Each row below holds a small network's activations on one input, seen along a few directions.
In each table, some parts of the input vary, and every possible input appears once, in random order.
A made-up example of a description, with smaller parts first: ring(8) and (point or ring(11) or (values(3) and line(6))).
Shared parts are said once, and a part with two or three values counts as separate values.
(in the rows, 128 means zero)

Other details of the inputs vary at random and push rows far along three fixed directions, the same in every table; ignore that.

Rows:
R1: [136 138  85 165 138 212 136 159 161  87 133 106 153]
R2: [141 141 137 143 155 196  73 164 127 144 121  85 169]
R3: [105 130 164 140 118  75 145 109  90 144 141 140  79]
R4: [149  95 103 143 144 179 200 132 165  97 144 151 160]
R5: [141 138 174 114 169 147 121 108  76 167 111  94 145]
R6: [159 125 155 114 136 133 114 113  92 196 121  92 126]
R7: [115 150 144 112 109  67 127 108 145 132 152 139 107]
R8: [128 146 109 120 115 130  97 123 134 144 121 150 143]
R9: [122 159 101 125  91  82  58 168 132 127 156 104  84]
R10: [120 133  78 120  98  86  70 184 177  68 172 143 124]
R11: [123 146 130 132 118  87  67 177 135 134 175 135 111]
R12: [144 156 123 140 148 190  91 138 112 153 123  74 134]
R13: [125 137 158 114 138 112 106 118  82 156 105  92 137]
R14: [152 155 153 134 151 186  97 114  80 173 106  58 135]
R15: [132 137 158 118 152 164 131 101  73 156  85  74 119]
R16: [111 112  88 134 122 130 189  92 166  69 140 201 167]
R17: [148 126 150 102 126 135  83 128  88 199  96  67 122]
R18: [142 121 142 121 150 157 159  71 131 118  78 146 150]
R19: [138 140 157 108 134 104 111  83 108 160  85 138 110]
R20: [105 119 146 119 125  95 119 142 119 113 131 136 119]
R21: [140  89  80 144 126 179 185 131 168  81 133 128 179]
R22: [150 175 136 123 148 222  56 156 157 171  96  55 160]
R23: [106 160 100 138  99  80  86 172 136 128 159 126  76]
R24: [146 138  77 140 124 210 105 129 174  97 118 133 201]
R25: [121 147 159 128 142 112 127  99  69 176 116  96  94]
R26: [143 156 157 124 131 120 103 114  81 170 135  92 102]
R27: [128 130 163 117 140 124 160  79  96 159  87 157 138]
R28: [128 148  82 135 105  88  71 185 169  90 199 143 132]
R29: [121 108 115 161 129 143 209 121 159  53 174 175 125]
R30: [125 128 111 133 139 180 175 113 187  79 135 133 170]
R31: [107 110 159 135 152 107 203  99 104 107 124 155 141]
R32: [124 141 172 115 156 107 106 114  75 174 125 103 125]
R33: [125  81 147 133 127 103 225  96 130 115 151 179 119]
R34: [134 105  87 141 115 127 184  98 195  32 133 195 154]
R35: [117 108 145 131 161 143 189  95 104 102 118 132 163]
R36: [126 102 113 128 149 176 167 143 161  53 121 141 170]
R37: [114 112 114 123 113  67 145 126 123 151 156 149  99]
R38: [110 107 145 130 117 107 191  83 125 109 120 200 139]
R39: [139 131 166 115 143 118 149  75 115 139  74 154 117]
R40: [167 139 101 132 151 227  68 164 139 182 115  56 167]
R41: [108 103 157 127 112  55 159 111 104 169 141 156  86]
R42: [109 111 136 134 114 115 175  85 135 106 127 202 144]
R43: [116 130  89 128  96  78  93 178 153 150 157 135  93]
R44: [148  95 108 119 127 167 151 128 148 111 117 116 152]
R45: [108 151 104 147  98  97  79 173 141 122 159 124  83]
R46: [113 135 129 110 115  75 118 124 111 120 144 131  75]
R47: [110  68 141 125 119  97 225  98 133  99 129 174 117]
R48: [ 97 118 174 132 131  54 145 113  93 138 142 156 104]
R49: [120  94 150 128 127 115 173 109 110 154 111 133 119]
R50: [135 115 149 126 142 127 183  76 133 111  82 171 135]
R51: [162 142 135 123 141 180 102  96 131 140  70 108 160]
R52: [104 129 170 122 113  74 126 116  87 146 125 126  69]
R53: [102 126 165 119 140  77 149 118  88 144 116 134 114]
R54: [116 113 127 144 145 168 141 144 143  90 121 123 168]
R55: [139 121  92 138 123 183 158 108 161  84 117 159 192]
R56: [105 120 178 107 144  80 150 111  82 141 104 131 110]
R57: [131 105 107 146 148 166 184 123 153  58 149 145 189]
R58: [128 126  92 111 101  96  82 180 160 140 149 132  93]
R59: [118 146 179 126 137  78 146 100  64 177 131 124  72]
R60: [139  84 138 108 147 160 189  92 115 128  96 120 142]
R61: [152 148 125 111 162 223  43 166 122 145  86  49 174]
R62: [148 129 139 120 128 134  95 125  96 199 111  79 129]
R63: [126 125 170 127 117 103 148  93 114 146 100 164 126]
R64: [129 135  63 139  95  90  85 199 185 130 192 150 102]
R65: [121 136 146 123 138  88 129 140 115 128 156 148 115]
R66: [112 143 175 130 122  66 123 112  78 169 149 134  63]
R67: [112 151  91 136 113  78  80 193 162 104 189 154 114]
R68: [154 164 150 113 113 127  53 123 103 191  87 100 136]
R69: [128 126  75 144  92 100  84 194 183 129 188 150 108]
R70: [153 142  78 153 145 229 125 158 162  85 150  98 164]
R71: [123  91 145 114 136 118 203 100 112 134 101 137 121]
R72: [139 135 152 113 146 167  89 130  92 148  90  67 159]
R73: [139 128 144 120 149 191  72 159 125 130  96  83 159]
R74: [122 119 156 120 130  81 146 116  92 195 119 128  93]
R75: [100 142  73 133 104  73  82 190 167  86 181 146 119]
R76: [122 129 144 126 120 127 108 136 117 125 126 114  93]
R77: [146  93 136 125 152 155 202  94 118 136 127 134 147]
R78: [138 140 149 128 152 168  96 125  91 155 104  73 166]
R79: [125 140  99 130  93  82 121 147 173 101 141 190 121]
R80: [112 137 165 117 130  91 136 113  79 155 110 114  76]
R81: [151  97  79 140 128 229 120 174 191  88 121 109 172]
R82: [137 104 142 109 143 158 148 107 103 164  91  94 134]
R83: [107 157  90 136  98  75  78 166 134 125 166 121  78]
R84: [128 168 107 138 106  96  72 180 140 137 179 126  79]
R85: [157 158 121 123 133 186  73 135 135 160  85 100 165]
R86: [125 165  88 145  94  93  54 174 141 133 172 106  91]
R87: [152  99  83 145 133 182 174 132 168  94 149 129 176]
R88: [112 112  72 128  96  81 133 159 167 110 170 152 110]
R89: [114 103 143 126 137 124 211  97 121  77 122 155 107]
R90: [122 111 158 111 160 149 160 101  92 119  93 107 156]
R91: [136 140 110 146 136 217 127 147 203  87 130 114 179]
R92: [136 164 110 128  97  98  19 164 165 147 124 141 100]
R93: [133 132 138 138 137 163 146 104  98 128 106  87 137]
R94: [119 131  88 130  95  99 117 148 158  70 166 139  96]
R95: [117 140 120 125 111 103 128 111 137 132 128 178 128]
R96: [121 104 153 130 122  92 180  71 143  95 106 195 113]
Description of these inputs: line(4) and (point or line(5) or (values(3) and line(6))).
- The inputs of R27 and R55 match in every part but the line(4) part. If R53 is changed in the same way as R27 into R55, which row does it become? => R13
- The inputs of R56 and R72 match in every part but the line(4) part. If R22 is changed in the same way as R56 into R72, which row does it become? => R7
- Which other rows does R61 become when the line(4) part takes its other values? List them by row number. => R10, R36, R73
- Which other rows does R24 become when the line(5) part takes its other values? List them by row number. => R34, R51, R55, R68
- Which other rows does R46 become when the values(3) part takes its other values? List them by row number. => R60, R61

Rows:
R97: [156 163 153 134 140 170  90 118  90 220 113  83 113]
R98: [150 124 156 113 144 172 117  94 101 182  73  85 142]
R99: [130 151  91 137 108 150  72 149 168 104 139 122 127]
R100: [131 152  98 142 123 145  66 169 158 111 143 125 144]
R101: [120 146 137 126 121  73 114 121 112 131 134 150 108]
R102: [109 115 131 137 131 127 176 118 150  73 142 177 145]
R103: [122 125 148 117 118  61 126 125  98 136 165 131  97]
R104: [134 126 160 122 158 162 180  72  92 124  83 128 152]
R105: [141 122  86 138 128 164 102 171 174 107 132 131 167]
R106: [120 146 139 121 111  94 118 126 137 119 132 145  93]
R107: [117 139 142 122 123  76 104 149  90 165 138 107  72]
R108: [110 129 135 115 119  59 110 136 106 145 163 122  94]
R109: [134 117 101 131 124 162 124 165 172 104 137 142 163]
R110: [131 103 157 120 144 131 166  83  95 150  97 134 144]
R111: [101 100 115 138 128 120 198 121 145  80 153 142 141]
R112: [124 128 106 121 102  84 120 137 145 126 144 155 116]
R113: [140 127 113 147 144 216 108 160 127 129 112  73 143]
R114: [135  93 138 124 137 137 215  89 143  98 102 153 141]
- Describe the family of inputs behind these rows. => point or line(5) or (values(2) and line(6))
- What sort of input is R97? => point
